Each row below holds a small network's activations on one input, seen along a few directions.
Each table varies a few parts of the input and shows all the possible inputs, shuffled.
Descriptions start from the smaller parts, as in this example, which fits no table here: ring(5) and (point or line(9) or (values(3) and line(6))).
Shared parts are said once, and a part with two or three values counts as separate values.
In the rows, 128 means zero.

Other details of the inputs vary at random and push rows far along two fixed directions, the same in every table; ignore that.

A family of inputs:
R1: [122 152 126 173 146 159 145 111 155  99 103 102 128 135 114]
R2: [113 144 127 162 138 147 137 130 122 117  94  89 104 162 120]
R3: [100  92 140 105 146 128 108 125 128 120 149 135 117 141 129]
R4: [127 157 127 171 152 168 157 119 148 111  92 100 129 143 117]
R5: [134 115 110 100 111 101 110 135 139 131 162 159 121 119 139]
R6: [ 98  98 138 113 143 124 103 117 133 110 153 135 114 127 127]
R7: [158 145 124 122 102 127 156 104  93 215 135 134 179  97 156]
R8: [136 123 107  74  91 103 108 137 128 177 187 185 150  86 144]
R9: [107  97 129 114 149 134 115 156 147  85 128 122  96 151  88]
R10: [124  96 127 120 146 119 118 154 151  78 126 122  90 154  94]
R11: [139 149 124 171 149 149 155 121 153 100  96 101 118 147 123]
R12: [170 171 106 110  92 124 136 124 116 186 142 153 165  97 158]
R13: [169 169 123 139 109 136 168 137 110 180 111 117 155 110 109]
R14: [124 148 140 178 138 146 148 118 100 114  77  92 125 154 125]
R15: [170 170 108 121  86 118 162 135 115 222 152 138 175  79 145]
R16: [ 61  51 146  90 140  98  71 147 148  65 169 137  71 143 113]
R17: [114 147 126 165 142 153 126 105 145  93 104 115 120 144 118]
R18: [131 137 137 168 146 132 133 113 123  86  93 119 122 150 130]
R19: [ 61  45 148  81 144 101  76 157 143  73 164 137  71 155 116]
R20: [157 152 118 133 118 136 139 121 136 149 128 142 160  93 108]
R21: [149 155 130 151 145 157 150 140 132 104  83  94 118 155 103]
R22: [132 151 138 164 142 148 136 119 111  96  82 104 125 157 135]
R23: [187 183 105 117  90 130 159 128 123 207 144 147 182  78 157]
R24: [123 129 138 157 162 142 139 105 127 104  97 105 119 152 134]
R25: [138 137 136 134 109 120 145 118 104 180 118 119 153 112 143]
R26: [138 162 136 173 131 146 136  94 119 117 100 131 154 115 130]
R27: [121 129 140 145 155 154 135 112 118 110  93  94 120 163 139]
R28: [138 111 127  73  95  93 110 141 113 172 168 159 145  96 157]
R29: [ 81  59 136  76 127  93  73 160 129  84 179 162  90 140 121]
R30: [120  65 122  42  92  54  85 154 129 155 213 190 123  85 150]
Description of these inputs: line(5) and line(6).
The inputs of R22 and R26 match in every part but the line(5) part. If R28 is changed in the same way as R22 into R26, which row does it become?
Answer: R16
A walk changes only the line(6) part. It starts at R10 and steps to R11. List the rest of the walk in order.
Answer: R5, R18, R30, R24
A walk changes only the line(6) part. It starts at R9 and steps to R4. List the rest of the walk in order.
Answer: R8, R29, R19, R3

A family of inputs:
R31: [ 88  75 120  75 108  88 102 193 136 118 174 114  68 157 138]
R32: [198 225 125 182 123 179 211  69 100 246  85  99 214  88 159]
R33: [163 164 128 118  97 124 138  77 113 228 148 177 207  47 163]
R34: [127 156 153 183 153 175 162  84 116 149  67  87 160 131 122]
R35: [137  94 125  68 104  75  67 135 123 101 184 198 127 110 168]
R36: [ 88 104 150 137 145 145 116 130 107 106 115 114 119 148 103]
R37: [127 139 122 173 142 138 154 152 120  92  67  65  81 199 125]
R38: [ 42  51 156 128 198 137  91 120 158  39 130 101  59 188 113]
R39: [113 114 155 184 159 141 148 121 107  81  66  83 105 172 103]
R40: [106 130 140 197 164 139 118  95 140  29  75 106  92 182 134]
R41: [158 161 126 133  96 120 160 124 101 203 131 119 166  89 144]
R42: [ 82  53 145  81 145 113 103 138 133 133 178 132 112 133 124]
R43: [143 119 116  68  82  99 121 133 112 225 186 151 161  77 146]
R44: [ 98  57 128  86 118  76  96 177 114 101 161 118  70 161 110]
R45: [200 171  81  83  77 112 157 168 156 201 183 169 172  54  88]
R46: [113  67 134  76 108  61  86 140 116 127 182 182 114 107 134]
R47: [135 124 105  70  85 106 125 153 125 201 175 138 133 111 157]
R48: [126  92 109  81 125 108  97 171 190  87 186 182 103  99  70]
R49: [142 168 103 178 157 167 134 121 201  38 110 133 113 135  87]
R50: [111 124 130 117 118 132 121 140 103 143 133 116 120 138 113]
R51: [130 120 162 161 163 151 136 129 102  75  58  93 115 172 111]
R52: [ 84 144 144 195 169 174 105  85 140  33  79 107 102 176 130]
R53: [186 223 113 183 129 186 210  90 117 216  73  85 182 126 168]
R54: [180 176 133 161 131 147 165 121  87 144  62  94 151 142 131]
R55: [ 91  91 110  64 102 100  94 185 121 132 180 134  86 156 129]
R56: [170 122 134  75  94  87 109 123  94 169 159 200 166  76 157]
R57: [170 206 154 217 132 175 198  76  97 185  51  91 199  97 137]
R58: [ 79 134 148 202 177 156 117  93 153  23  75  90  92 177 138]
R59: [166 126 104  84 100 114 133 171 166 156 181 175 155  68  72]
R60: [ 99  89 114  72 108  94  73 111 146 127 200 185 132  92 165]
R61: [126 120 128  82  94  98  99 115 104 182 183 199 169  69 145]
R62: [146  96 108  48  95  78 102 195 109 141 165 148 104 143 148]
R63: [ 48  65 136 132 188 142  81 110 170  18 141 112  62 185 138]
R64: [136 163  97 170 159 176 162 181 196  48  76  64  68 190  59]
R65: [172 219 143 215 133 166 189  57 104 181  59 120 202  82 155]
The inputs of R62 and R51 match in every part but one. If R31 is changed in the same way as R62 into R51, which row does it become?
Answer: R57
What is each input in this table made of?
Answer: line(5) and (point or line(6))
Change only the line(5) part in R64. List by row number the other rows that result.
Answer: R45, R48, R49, R59
Change only the line(6) part in R58. List by row number the other rows that result.
Answer: R35, R40, R52, R60, R63

A family of inputs:
R66: [135 182 131 206 162 181 164 108 155  84  61  81 122 156 115]
R67: [170 156 134 135 119 137 152 123 113 159 111 134 169  96 106]
R68: [139 145 157 156 129 127 127  75  77 143  97 146 171 112 167]
R69: [126 108 117 101 115 104 116 150 146 126 166 147 113 119 121]
R70: [128 170 143 193 146 170 163 121 102 116  48  68 119 170 111]
R71: [153 165 113 151 119 143 154 115 125 157 112 116 147 129 142]
R72: [143 154 104 110  94 120 126 135 134 171 163 148 149  94 144]
R73: [128 171 135 202 149 167 164 115 123 105  51  67 116 165 115]
R74: [ 75  66 134 112 145 112 100 167 140  63 131  97  59 187 112]
R75: [ 89  71 144 105 141 106 104 173 129  75 137 111  72 167 100]
R76: [165 137 121 105 103 112 135 134 132 166 151 161 162  75 113]
R77: [138 147 150 164 132 125 128  70  96 133  98 146 166 108 170]
R78: [ 90  78 130 108 151 125  95 158 168  53 145 127  74 156  77]
R79: [156 154 134 133 126 140 154 127  97 169  96 108 148 135 144]
R80: [169 143 102  97  98 110 135 131 132 185 173 179 168  75 126]
R81: [ 98 103 145  91 113 126 130  81 110 247 192 155 191  54 156]
R82: [138 165 139 189 162 170 167 109 123 109  46  65 119 175 133]
R83: [104  94 139 108 126  98  82  98 117 109 160 174 129 117 162]
R84: [130  94 128  89 120 102 116 158 115 134 157 147 125 120 106]
R85: [156 159 129 157 123 132 159 124 126 146 103 116 146 114 127]
R86: [131  97 121  96 121 101 118 152 134 127 160 149 121 114 109]
R87: [122 105 115  87 123 111 113 145 136 135 160 132 106 141 145]
R88: [167 152 100  96  98 118 132 133 142 179 174 183 172  70 130]
R89: [ 87  68 137  92 130 107  99 173 116  94 142 113  76 175 115]
R90: [112 104 131  92 112  95  78 100 123 129 182 195 147  90 177]
R91: [138 180 120 189 147 177 162 106 141 112  77  83 132 157 138]
R92: [ 82  82 123  96 153 126  97 156 159  66 149 105  62 182 134]
R93: [ 88  88 127 105 148 131  93 159 178  51 148 133  80 147  82]
R94: [154 173 110 146 107 137 149 118 122 170 122 125 152 111 135]
What is each input in this table made of?
Answer: point or (line(4) and (point or line(6)))
Change only the line(4) part in R74. List by row number the other rows that result.
Answer: R71, R89, R91
Change only the line(6) part in R87. List by row number the other rows that result.
Answer: R69, R71, R78, R80, R94
Change only the line(6) part in R91. List by row number the other rows that result.
Answer: R66, R72, R88, R92, R93
